These are the activations of a small neural network, seen along a few directions. Each row is one input.
Each table varies a few parts of the input and shows all the possible inputs, shuffled.
Descriptions start from the smaller parts, as in this example, which fits no table here: one of 5 places around a ring, together with either a single point or one of 9 places along a line or (one of 3 separate values, together with one of 6 places along a line).
Shared parts are said once, and a part with two or three values counts as separate values.
In the rows, 128 means zero.

Other details of the inputs shift rows strongly along two fixed directions, in all tables alike. That doesn't count.
These rows show it; all are for the same input, with only those details redrawn:
[156 101 108 227  89 144 129 146  77 137 149 107]
[147  76 129 122  69 110  98 201 108 129 133 150]
[ 84 133  90 201 142 157 186  87 120 151 157 148]
[133  99 113 178  97 135 133 151 100 136 142 137]
[126  66 137  48  66  88  92 221 138 127 120 186]
[103 107 109 142 115 135 149 141 125 144 142 160]
[129  87 124 124  85 119 115 181 117 133 133 157]
[ 88 103 113 101 115 124 144 151 144 141 137 182]

Rows:
r1: [ 87 160 131 105 166 119 149 105 142 127 134 137]
r2: [ 98 159 127 166 150 132 144  69 117 124 143 114]
r3: [180 119 153 152  87  96  76 167  83 100 123  80]
r4: [159  83 150  25  86 100  74 194 161 110  93 163]
r5: [155 115 144  64 131 119 101 161 159 134 110 146]
r6: [118 173 117 179 173 152 168  74 132 140 120 135]
r7: [114 129 121  74 140 130 124 121 165 128 107 164]
r8: [136 125 134 124 114 118 102 116 110 112 132 110]
r9: [129 175 125 206 157 142 159  73  92 130 144  93]
r10: [114 141 112 123 174 154 150  87 169 149 134 138]
r11: [141 132 158  94 116  94  98 150 110 107 117 130]
r12: [103 153  95 170 171 163 161  59 149 137 131 122]
r13: [143  93 116 174  85 130 121 164  96 133 141 134]
r14: [166 116 135 139  91 127  89 157  93 106 122  56]
r15: [178  80 142 177  62 100 106 191  95 126 139 123]
r16: [111 152 132 110 142 135 138 119 121 124 124 104]
r17: [ 95 116 110 166 127 136 181 102 139 144 154 163]
r18: [ 84 144 130  49 168 119 140 129 187 132 100 187]
r19: [ 98 168 133  99 166 125 153 105 131 130 126 136]
r20: [123 139 135  79 157 122 125 136 163 135 106 155]
r21: [147 131 127 152 139 154 135 103 141 133 130 122]
r22: [112 111 139  64 117  99  91 138 142 108 125 132]
r23: [113  98 112 152 107 132 160 115 131 139 152 158]
r24: [104 123 139  38 140 117 124 146 187 125 105 185]
r25: [107 148 142  42 170 123 141 134 186 147 107 188]
r26: [199 139 146 216 121 150 123 125  98 127 126  83]
r27: [197 127 134 212 112 154 111 127 108 129 130  78]
r28: [111 137 111 107 166 144 136  97 166 140 122 145]
r29: [100 136 123  45 167 138 143 113 193 150 116 180]
r30: [107 139 137  51 139 110 119 142 143 121 120 137]
r31: [ 85 146 112 101 161 139 151  93 143 127 133 109]
r32: [142 130 128  99 140 129 112 132 148 134 108 138]
r33: [ 74  92 114  89 118 117 156 129 177 139 147 189]
r34: [215 120 148 151  96 118  82 173  98 123 101  97]
r35: [116 164 141 122 146 133 146 119 111 123 120 107]
r36: [179  91 124 219  73 124 106 187  69 132 142 100]
r37: [160 146 146 143 120 120 118 140  84 114 119  85]
r38: [ 78 122  81 196 139 160 179  86 129 149 165 140]
r39: [153 113 159  47 100  86  82 206 117 103 101 109]
r40: [138 118 140  86 107 112  97 141 117 110 126 116]
r41: [121 166 116 205 155 150 155  66 100 131 152  85]
r42: [134 120 148  47 111  99  97 173 125 107 108 118]
r43: [170  86 145 151  71 100 122 181  98 126 134 144]
r44: [119 121 161  12 112  90  94 198 141 106  98 131]
r45: [160 140 137 178 140 145 135 122 133 133 127 103]
r46: [ 93 150 118  98 157 139 152  91 133 129 130 118]
r47: [ 87 170 102 159 189 161 179  50 153 144 126 146]
r48: [191 105 124 202  99 144  97 132 110 118 127  73]
r49: [109 139 149 102 135 100 113 129 131 114 124 134]
r50: [ 55 167 121  92 182 131 165  65 160 130 137 159]
r51: [166 134 143 138 112 108  98 158  94 113 124  81]
r52: [172  72 120 163  54 124  92 188  83 126 142 122]
r53: [122 156 105 191 154 155 146  71 107 134 152  73]
r54: [ 99 175 134 175 163 132 158  66 112 127 139 121]
r55: [120 132 128  76 129 121 115 127 129 120 127 121]
r56: [ 61 136 125  77 155 120 137  86 167 123 135 151]
r57: [141 144 134 129 160 137 138 124 150 144 122 132]
r58: [170 125 141 164 117 128 113 144 124 119 114 108]
r59: [151 121 125 153 131 149 120 117 145 130 132 108]
r60: [129 108 123 152 106 125 140 159 103 138 136 156]
r61: [110 129 123 111 136 126 123 111 133 121 139 111]
r62: [194 124 118 201 117 153 105 113  98 130 123  78]
r63: [169 130 146 142 116 126 116 145 122 120 108 125]
r64: [ 49 152 123  70 169 127 154  68 168 128 135 168]
r65: [116 169 110 206 154 172 165  56  95 133 146  62]
What do these inputs look like to the network?
> one of 5 places along a line, together with either one of 2 separate values or one of 5 places around a ring or one of 6 places along a line
Changing only the place on the line of 5 turns r53 into r19. The same change can be made to r56. Which row results?
> r54
Changing only the place on the line of 5 turns r14 into r16. The same change can be made to r33. Which row results?
> r17
Which other rows agree with r46 in the place on the line of 5? List them by row number.
> r4, r7, r8, r21, r23, r29, r40, r52, r55, r62, r64, r65
Change only the place on the line of 5 in r18. List by row number the other rows that result.
> r6, r7, r12, r47
Change only the place on the line of 6 in r3. List by row number the other rows that result.
> r1, r39, r44, r49, r51
Change only the place on the line of 6 in r50. List by row number the other rows that result.
> r2, r16, r30, r41, r42

Rows:
r66: [168 104 122 162 102 137 107 124  97 123 136  75]
r67: [149 145 141 109 146 132 130 140 152 143 110 131]
r68: [ 69 183 120 134 183 137 183  59 140 138 130 161]
r69: [168 113 139  92 123 126 100 168 144 130 113 117]
r70: [134 106 123 102 103 115  88 150 147 113 118 127]
r71: [ 72 155 136  27 161 106 145 142 165 133  98 179]
r72: [148 129 136 155 130 133 119 105 147 132 137 126]
r73: [ 84 131 110 103 149 136 156  95 130 123 149 124]
r74: [163 125 159 106 112 103 112 157 121 110 111 133]
r75: [114 124 125 142 127 135 122 108 138 124 137 111]
r76: [ 76 152  84 128 180 165 176  52 163 140 140 142]
r77: [153 112 154 144  87  94  92 154  91 106 139 100]
r78: [130 150 121 177 140 147 140 118  91 128 150  79]
r79: [169 138 135 163 129 137 117 141 103 129 106  98]
r80: [123  94 147  76  92  91  86 177 124 103 129 117]
r81: [168 136 152 135 122 126 123 128 136 130 114 129]
r82: [131 108 113 171 113 153 152 133 141 159 138 155]
r83: [137 148 147 161 126 112 141 118  93 115 137 109]
r84: [113  87 115  86 106 120 130 178 150 139 117 197]
r85: [162 109 118 130 105 143 113 122 137 131 130 100]
r86: [166 126 152 108 114 108 102 153 122 113 103 140]
r87: [146 142 117 145 139 153 125 124 119 131 120 110]
r88: [ 46 163 144  23 172 111 166 130 171 140 117 179]
r89: [121 142 123  99 131 129 118 145 120 124 119 123]
r90: [104 139 131 144 157 125 143  86 142 129 140 141]
r91: [ 90 134  90 213 142 155 187  91 105 158 154 152]
r92: [149  85 133 166  70 113 126 189  84 131 146 126]
r93: [156 149 116 198 144 157 140 108  96 132 141  74]
r94: [111 176 123 168 179 153 181  84 129 143 125 117]
r95: [102 125 137  78 129  98 105 133 141 117 129 165]
r96: [177 113 119 197 102 145 103 119 125 117 137  76]
r97: [125 117 110 136 119 141 117 108 103 124 133 100]
r98: [117 101 134  56 100  97  78 169 138 104 117 143]
r99: [122 128 126 138 145 121 122 104 139 124 127 143]
r100: [118  88 128 110 102 125 138 169 135 144 133 179]
What do these inputs look like to the network?
> one of 5 places along a line, together with either a single point or one of 6 places around a ring
Changing only the place on the line of 5 turns r77 into r95. The same change can be made to r80. Which row results?
> r98
Which other rows agree with r81 in the place on the line of 5? List them by row number.
> r67, r69, r72, r82, r85, r96
Start at r88 and move only the place on the line of 5, one step at a time. The first step leads to r71. Which rows follow, in order?
> r94, r79, r67

Rows:
r101: [132 134 143  71 130 110 137 160 152 137 105 175]
r102: [114 147 110 153 128 159 132 100  97 122 148  90]
r103: [ 78 130 103 124 174 154 146  83 174 136 123 148]
r104: [137 137 137 142 130 129 138 147 113 126 141  98]
r105: [171 107 112 174  99 147  99 120 102 117 119  91]
r106: [157 143 141 185 141 135 146 131 125 142 117 115]
r107: [122 150 129 135 136 113 129 105 110 116 138 126]
r108: [ 92 114 107 197  91 131 145 121  85 123 172 132]
r109: [ 61 151 109  80 172 135 146  98 155 134 148 144]
r110: [144 128 156  88  93  87  88 182 105 106 107 119]
r111: [160 107 137 119 110 133 108 142 151 129 117 136]
r112: [122 111 140  92 120 131 117 126 156 122 138 123]
r113: [143 149 142 148 125 124 145 131 108 126 128 116]
r114: [108  81 133 145  69 121 144 162 112 138 157 145]
r115: [125 132 135 166 144 140 140  86 135 127 146 106]
r116: [103 115 123  73 120 119 113 121 138 116 123 126]
r117: [ 58 164 117  88 172 132 164 107 153 126 134 141]
r118: [145 116 113 148 130 149 136  99 139 145 126 123]
r119: [163 131 156 177 120 120 126 123 107 124 137  97]
r120: [104 111 130  47 130 118 132 123 168 127 120 147]
r121: [196 122 141 208 103 121  90 131  71 115 126  94]
r122: [165 115 127 115 108 141 104 161 116 140 123 129]
r123: [151 150 113 184 142 158 159 125 110 142 130 111]
r124: [138 134 113 149 143 155 137 122 139 154 135 119]
r125: [ 97 147 114 134 139 139 140  77 129 112 134 122]
r126: [112 159 106 147 148 137 151 114 101 119 138 105]
r127: [105 132 107 142 168 165 158  83 174 147 131 138]
r128: [135 133 139 105 127 106 108 160 131 134 102 150]
r129: [175 130 116 188 113 133 120 148  76 123 117  84]
r130: [105 130 151  67 136  83 111 131 141 115 129 153]
r131: [165 127 142 156 129 115 123 134 130 136 120 134]
r132: [ 93 153 117 139 167 161 170  89 149 141 153 117]
r133: [ 97 115 137  37 138 106 132 125 176 119 124 172]
r134: [157 124 133 169 100 117  87 121 104 112 136  75]
r135: [122 162 116 172 148 139 152 102 114 134 115 131]
r136: [185 104 172 120  86  98  83 174 101  97 125 110]
r137: [130 151 126 177 142 142 156 108  94 138 141  87]
r138: [121 139 163  85 124  94 126 155 141 138 121 138]
r139: [121 136 122 131 136 144 139 105 111 147 144 104]
r140: [113 135 107 145 147 147 141  82 137 125 119 142]
r141: [131 112 129 105 120 120  95 133 146 118 113 143]
r142: [121 123 159  32 109  68  89 193 139 113 108 148]
r143: [129  68 114 132  73 103 105 194 109 113 131 171]
r144: [167 104 158 107 104 103  76 174 124 106 103 137]
r145: [181 106 157 104  98 111  91 179 129 112 110 148]
r146: [109 139 116 127 161 147 162  81 168 142 130 162]
r147: [121 132 125  75 132 120 121 167 144 130 105 152]
r148: [ 87 153 115  99 175 149 177 120 177 148 121 164]
r149: [111  90 108 173 108 140 164 140 120 147 150 175]
r150: [154 121 112 158 119 149 112 132  91 134 116 100]
r151: [108 116 120  84 126 108 106 120 143 123 134 124]
r152: [114 136 105 137 154 149 137 108 136 144 128 123]
What do these inputs look like to the network?
> one of 4 places along a line, together with either a single point or (one of 2 separate values, together with one of 6 places around a ring)
Changing only the place on the line of 4 turns r147 into r148. The same change can be made to r103. Which row results?
> r127
Change only the place on the line of 4 in r141. List by row number the other rows that result.
> r111, r115, r134
Change only the place on the line of 4 in r109. List by row number the other rows that result.
> r124, r132, r152
Change only the choice among 2 separate values in r123. List by row number the other rows that result.
> r148
Change only the choice among 2 separate values in r119. List by row number the other rows that result.
> r136
